These are the activations of a small neural network, seen along a few directions. Each row is one input.
In each table, some parts of the input vary, and every possible input appears once, in random order.
A made-up example of a description, with smaller parts first: one of 5 places around a ring, together with either a single point or one of 11 places along a line or (one of 3 separate values, together with one of 4 places along a line).
Shared parts are said once, and a part with two or three values counts as separate values.

Table:
x1: [ -2 -65  -4 -10  11  -9 -59 -27 -20  34 -24 -52 -60 -25 -22  49 -20  32]
x2: [ -8  23  -8 -17 -12   3  36   3  -4 -31 -12   6  19 -19   0 -30   6 -38]
x3: [ -7  25   5  28  22   9  -5  12 -29   0   2  26   2  16  28   5  -4   9]
x4: [  9  36  15  16  10  -3 -14  -6  -2   2   7  14  -1  25  22 -19  -7   1]
x5: [ -2 -81 -11 -23 -28 -12   9  20  62  31  29  -8  20 -12 -27  36  24  47]
x6: [ -1 -57   1  -8   4 -17 -63 -36  -1  38 -24 -63 -55 -14 -38  35 -26  25]
x7: [  5  23  12  14  17   3  -8   3 -26  -1   3  26  -6  16  40  -1  -1   9]
x8: [  2  26  -5  16  19   9  -6   3 -38 -19   1  32  13  26  16   5  -6   9]
x9: [  6  32   8  20  -5   8 -19  -9  -2 -14  16  14  -1  30  17 -23 -19  -5]
x10: [ -2 -80 -13  -6 -17 -17 -20  13  62  30  42  -3  18  10 -21  38  14  61]
x11: [  5  34  11  14   9   3  21  15  -6  -5  -3   2   6  -3   4 -14   2 -17]
x12: [ -2  38  -3  12   0   5 -20  -5  -9 -28   8  16  13  33   8 -20 -14   1]
x13: [ -6 -89 -19  -7 -10 -10 -15  20  42  27  39  11  11  -2  -7  53  18  68]
x14: [  2  17   1 -10 -11   7  34   3   4 -19 -13   5   4 -21   3 -33  13 -47]
x15: [  0  35  -5  -2  -6   5  13   3  -9 -29  -1   4  15   8   3 -26   1 -13]
x16: [ -3 -59  -1 -20   0  -8 -31 -33   3  45 -32 -72 -49 -30 -38  28 -10  13]
x17: [  6  40  -3  18  11   5 -12  -5 -15 -16   5  20  18  35  -2 -11 -11   0]
x18: [  8  28   7   6 -10   8  15  -1  -2 -15   6   2   0   6  12 -28  -5 -19]
x19: [ 10  33  13   1   4  -2  19   1  -2   3  -2   2   0   1  17 -24   7 -14]
x20: [  6  41  -3   7   2   6  21   3  -8 -20  -9   8  13  10  -5  -9   5 -14]
x21: [ -3  39   7  30  14   4 -10   4  -6   2   7  13   7  25  11 -12  -9   0]
x22: [ -7  25  -3   7  10  13 -11   5 -31 -33   6  33   0  28  20  -1 -10   8]
x23: [  1  25  -7 -11  -1   2  44   4 -10 -19 -14  10  23 -17 -10 -20   8 -40]
x24: [ -2  24   6  -3   3   1  43  15  -1  -8 -14   4   9 -30   2 -17   7 -43]
x25: [  2  18   3  19   8  13 -16   4 -26 -19   3  26  -7  23  30  -7   0   2]
x26: [ -9 -65  -3 -39  -2  -8 -13 -33   8  43 -39 -73 -40 -52 -37  30  -4 -12]
x27: [ -1  22  13  -8  -4  -3  43   2   1  -2  -4   5   2 -29   8 -22  13 -45]
x28: [ -5 -87 -11 -44 -36 -15  23  23  64  24  18  -7  25 -38 -31  41  27  19]
- Changing only one part turns x9 into x18. The same change can be made to x4. Which row results? => x19
- What do these inputs look like to the network? => one of 4 places along a line, together with either one of 2 separate values or one of 5 places around a ring
- Which other rows does x22 become when the place on the ring of 5 takes its other values? List them by row number. => x3, x7, x8, x25
- Which other rows does x1 become when the choice among 2 separate values takes its other values? List them by row number. => x13
- Which other rows does x24 become when the place on the line of 4 takes its other values? List them by row number. => x3, x11, x21
- Which other rows does x6 become when the place on the line of 4 takes its other values? List them by row number. => x1, x16, x26
